Each row below holds a small network's activations on one record, seen along a few directions.
Each row is followed by the record's values for the fields S, M, K, C, G.
Other fields move the rows too, some of them a lot.
In the rows, zero is written as 500.
Random noise pushes rows far along 12 fixed directions. That doesn't count. These rows show it; they differ only by the noise:
[230 556 391 567 418 136 655 506 464 586 387 327 472 578 494 370 416 625
 337 383 572 404 347 419 482 484 489 433 298 558 382]
[593 323 755 536 612 451 540 587 552 433 572 350 626 531 453 590 554 578
 650 594 525 475 545 491 365 564 396 595 388 488 527]
[419 528 550 507 387 554 574 542 322 726 471 557 634 505 661 526 579 625
 421 442 557 265 549 338 397 497 475 613 499 553 362]
[443 425 524 589 457 807 532 488 362 540 401 695 592 436 621 519 609 538
 501 522 483 381 697 591 498 494 407 686 817 546 372]
[530 478 613 523 393 622 531 490 473 495 557 548 543 542 558 557 591 443
 439 535 479 532 513 598 361 496 428 694 509 547 564]
[606 359 444 452 555 480 400 654 589 590 687 450 593 491 519 587 394 584
 631 501 619 285 477 292 603 500 597 376 375 559 455]
[594 575 385 590 523 445 494 567 721 517 578 574 548 522 427 456 394 352
 369 432 464 685 425 556 483 497 502 555 513 566 562]
[385 314 549 553 644 352 556 731 727 368 531 419 390 679 332 493 470 597
 429 354 535 596 494 698 566 446 358 470 413 550 491]
[644 480 529 358 494 479 452 655 620 596 576 508 563 402 578 751 497 505
 597 669 614 409 347 234 461 529 608 449 260 583 455]
[336 350 570 522 431 545 521 557 437 295 546 341 454 565 455 475 439 670
 469 362 487 354 511 679 609 270 395 491 322 434 682]
[545 256 661 481 495 419 475 532 621 280 627 357 401 557 418 563 534 412
 641 666 509 614 438 646 418 621 474 559 446 612 526]
[612 708 436 500 652 654 478 296 522 684 355 825 646 420 663 569 652 489
 574 631 449 515 575 451 422 531 633 424 329 403 495]
[505 365 454 586 424 422 508 568 680 349 560 416 501 461 390 552 366 320
 553 687 531 654 403 500 484 640 453 615 704 657 425]
[696 465 586 677 498 569 563 298 297 688 664 371 733 621 651 356 636 572
 460 398 558 287 617 666 332 445 418 710 406 447 697]

[334 544 369 707 405 571 546 269 465 567 602 521 732 732 427 573 345 486
 476 601 563 504 675 335 440 607 383 528 642 343 483] : S is s1, M is m3, K is k1, C is c1, G is g2
[627 282 540 406 696 572 435 722 665 552 510 591 381 484 491 643 645 506
 651 612 634 495 530 560 586 593 501 469 636 667 331] : S is s3, M is m4, K is k1, C is c1, G is g1
[697 364 618 384 589 606 292 464 629 261 718 529 343 582 463 543 546 384
 655 523 399 681 494 672 539 498 545 458 427 445 702] : S is s2, M is m4, K is k2, C is c3, G is g7
[560 551 334 554 569 474 435 328 486 642 498 594 499 520 566 326 543 434
 570 526 509 506 541 565 533 616 611 436 624 559 465] : S is s2, M is m3, K is k1, C is c3, G is g7
[230 461 597 328 425 409 405 524 474 489 564 625 334 697 448 512 537 540
 540 458 421 530 543 367 461 647 601 324 380 535 318] : S is s3, M is m6, K is k1, C is c1, G is g2
[630 612 375 503 625 451 541 384 737 582 445 601 422 605 496 615 620 320
 428 654 597 801 401 645 435 564 465 520 434 506 560] : S is s2, M is m4, K is k2, C is c2, G is g2
[383 495 410 461 569 347 476 627 643 658 490 637 492 586 539 539 496 555
 485 458 550 468 474 288 513 639 576 392 481 579 201] : S is s1, M is m3, K is k2, C is c2, G is g5
[617 521 493 488 444 385 512 550 569 508 562 479 453 444 566 449 527 401
 362 421 487 572 333 590 401 496 568 565 372 636 501] : S is s1, M is m3, K is k2, C is c3, G is g7
[456 529 428 544 525 535 533 480 490 473 365 511 503 431 541 503 499 535
 495 525 537 468 477 562 580 425 469 508 514 477 499] : S is s3, M is m4, K is k1, C is c2, G is g4
[364 806 437 326 484 634 481 641 618 695 372 847 445 583 574 689 580 582
 314 411 485 576 437 388 533 332 511 402 263 433 579] : S is s2, M is m3, K is k1, C is c3, G is g7
[402 541 354 511 562 454 462 499 557 411 269 625 344 342 500 363 483 443
 539 520 416 614 458 606 648 540 546 436 760 589 358] : S is s2, M is m3, K is k1, C is c3, G is g7
[480 337 299 616 677 388 500 301 466 373 381 421 416 425 397 344 437 470
 719 630 541 493 637 559 686 687 587 316 827 533 283] : S is s2, M is m4, K is k2, C is c1, G is g3
[441 421 538 481 469 815 460 722 493 435 537 676 471 528 436 540 478 511
 416 323 448 514 696 572 631 386 381 598 856 515 479] : S is s2, M is m4, K is k2, C is c1, G is g3
[566 605 706 422 528 675 611 695 407 584 356 639 582 349 572 645 655 619
 356 417 458 431 571 443 381 369 449 608 416 479 481] : S is s1, M is m3, K is k2, C is c1, G is g3
[607 462 569 522 589 346 455 678 599 794 738 518 642 707 434 436 485 493
 512 384 553 506 580 287 381 719 502 518 589 594 384] : S is s2, M is m3, K is k1, C is c1, G is g4
[372 476 543 506 432 500 497 428 598 391 634 460 579 709 296 703 358 416
 582 698 507 668 584 299 424 639 409 471 518 385 533] : S is s3, M is m6, K is k2, C is c1, G is g2
[404 717 382 538 444 696 522 289 485 646 403 753 641 572 672 662 585 518
 432 609 516 477 541 403 442 463 491 528 390 338 517] : S is s1, M is m3, K is k2, C is c2, G is g5
[334 447 502 473 160 630 518 476 483 404 593 529 363 656 600 649 548 397
 331 577 559 547 391 617 434 455 392 698 527 593 530] : S is s1, M is m3, K is k2, C is c2, G is g3
[608 449 464 499 460 617 376 345 421 610 704 456 629 634 633 576 500 532
 656 586 601 323 531 340 538 507 494 510 482 396 597] : S is s2, M is m4, K is k2, C is c3, G is g7
[285 508 414 402 250 490 452 525 390 492 543 540 290 638 612 466 499 510
 304 318 506 452 392 504 576 420 498 521 538 568 419] : S is s2, M is m4, K is k2, C is c3, G is g7
[514 429 347 562 534 523 542 596 646 624 570 465 573 596 499 671 469 554
 490 579 723 406 475 437 590 472 425 508 491 529 479] : S is s1, M is m3, K is k2, C is c2, G is g4
[316 605 592 455 426 404 547 679 689 366 434 568 391 554 341 535 431 396
 315 439 369 818 392 567 415 473 399 569 476 540 525] : S is s1, M is m3, K is k1, C is c2, G is g2
[401 453 509 437 507 598 365 559 603 307 502 573 460 471 440 608 386 499
 675 603 423 564 510 399 633 505 498 399 591 437 488] : S is s3, M is m3, K is k1, C is c3, G is g7
[635 478 372 629 615 565 456 354 485 617 608 522 636 547 539 411 494 522
 524 446 555 389 623 588 553 465 522 470 494 447 575] : S is s1, M is m3, K is k2, C is c2, G is g2
[393 381 440 558 507 668 492 398 442 478 447 685 524 487 488 494 530 468
 625 634 475 451 733 503 537 678 548 446 777 555 279] : S is s1, M is m3, K is k2, C is c1, G is g6
[830 456 646 461 739 460 477 715 660 469 481 558 490 253 478 418 600 429
 513 403 393 600 484 648 438 523 610 537 493 630 470] : S is s1, M is m3, K is k2, C is c1, G is g5
[694 521 628 532 530 184 613 580 573 441 521 258 453 451 359 379 486 336
 385 464 447 745 351 580 325 612 465 629 513 601 547] : S is s2, M is m4, K is k2, C is c1, G is g6
[687 327 507 471 420 770 377 617 490 519 768 491 604 494 592 643 458 535
 566 477 586 291 554 445 595 415 466 595 568 505 571] : S is s2, M is m3, K is k2, C is c2, G is g6
[560 621 275 515 607 642 519 443 570 717 366 777 405 540 628 501 692 472
 368 466 592 531 500 715 585 430 535 468 525 555 478] : S is s3, M is m6, K is k1, C is c1, G is g7
[726 439 548 627 789 526 606 537 515 725 419 508 689 466 572 603 645 613
 590 597 671 408 642 435 409 607 413 588 625 484 311] : S is s3, M is m6, K is k1, C is c2, G is g3
[341 362 572 523 527 291 595 595 509 498 487 256 539 585 449 559 472 690
 579 548 632 344 457 382 505 517 412 468 341 489 430] : S is s1, M is m3, K is k2, C is c2, G is g4
[491 513 538 485 463 652 497 548 483 399 379 623 509 296 569 512 517 487
 480 505 391 497 488 570 510 412 520 564 537 540 494] : S is s1, M is m3, K is k2, C is c3, G is g7
[377 311 577 466 360 554 561 596 460 380 574 305 380 666 496 680 553 625
 435 521 667 389 425 633 544 355 329 579 366 510 604] : S is s3, M is m6, K is k1, C is c1, G is g7
[528 469 482 531 288 541 591 642 417 620 571 293 585 494 559 643 457 554
 379 536 709 313 374 425 509 366 341 699 536 556 623] : S is s2, M is m3, K is k1, C is c1, G is g4

Which values does each new row have?
[400 710 498 599 467 567 546 498 509 572 478 604 674 594 423 470 415 507
 365 381 405 582 573 411 447 421 394 567 497 353 626] : S is s3, M is m6, K is k1, C is c1, G is g7
[561 476 524 304 229 495 401 514 405 458 707 472 367 419 528 518 470 367
 457 489 463 457 408 421 447 538 690 475 442 667 510] : S is s2, M is m3, K is k2, C is c1, G is g2
[407 509 464 487 380 418 431 518 482 535 614 406 524 573 473 400 377 491
 545 473 502 445 448 388 539 523 511 481 538 538 571] : S is s2, M is m3, K is k1, C is c3, G is g7
[443 420 534 465 312 597 507 844 509 554 630 445 537 496 454 572 383 530
 369 382 556 389 465 392 557 404 404 645 686 621 503] : S is s1, M is m3, K is k1, C is c1, G is g4
[356 444 718 522 445 477 503 318 264 444 633 415 582 695 390 339 482 530
 597 430 349 488 761 429 349 673 479 482 547 363 533] : S is s2, M is m4, K is k2, C is c1, G is g6
[502 638 532 596 506 511 521 238 501 402 428 533 600 511 453 490 505 390
 563 668 391 691 522 529 373 577 490 531 438 355 623] : S is s3, M is m6, K is k1, C is c1, G is g7
[468 516 546 338 436 660 424 624 576 361 464 611 415 342 528 601 495 503
 517 511 422 495 404 551 595 328 590 445 314 508 632] : S is s1, M is m3, K is k2, C is c2, G is g4
[522 815 395 606 530 328 688 517 588 733 411 443 757 553 414 602 363 505
 300 492 571 602 430 191 407 474 389 520 369 336 577] : S is s2, M is m4, K is k2, C is c1, G is g6
[357 564 797 377 377 384 508 736 515 449 557 543 461 577 425 464 490 501
 363 288 280 659 469 390 305 549 440 603 416 537 445] : S is s2, M is m3, K is k2, C is c2, G is g6
[409 575 699 667 558 442 640 361 397 475 316 383 733 532 495 477 532 585
 565 585 436 558 580 414 334 542 254 706 592 301 522] : S is s2, M is m4, K is k2, C is c3, G is g7
[751 355 460 456 564 701 411 458 448 457 578 571 363 418 547 459 609 387
 563 505 498 492 597 740 600 525 578 511 719 582 525] : S is s2, M is m4, K is k2, C is c1, G is g6
[581 547 490 673 555 226 652 354 582 447 470 177 576 547 423 461 450 456
 495 633 598 620 340 604 387 497 389 581 323 429 674] : S is s3, M is m6, K is k1, C is c2, G is g3
[519 438 522 504 576 459 416 500 527 291 521 417 398 461 448 369 440 511
 552 410 396 565 480 661 597 434 513 427 503 460 596] : S is s3, M is m3, K is k1, C is c3, G is g7
[567 577 839 295 523 396 534 770 548 590 566 539 565 489 467 655 578 584
 451 416 410 512 471 236 259 534 563 459  93 499 488] : S is s1, M is m3, K is k2, C is c1, G is g6
[637 533 538 352 713 536 499 657 359 764 454 602 534 440 621 557 617 791
 466 250 565 196 633 307 581 402 620 290 296 423 368] : S is s2, M is m4, K is k2, C is c1, G is g6
[394 514 534 445 498 368 642 539 469 486 344 520 246 570 463 474 672 490
 310 417 517 642 476 671 433 542 465 517 553 612 360] : S is s2, M is m4, K is k2, C is c1, G is g3
[621 450 398 419 361 577 396 420 297 539 552 489 387 322 657 330 520 408
 493 425 486 348 446 578 582 464 647 545 680 650 478] : S is s2, M is m4, K is k2, C is c2, G is g2
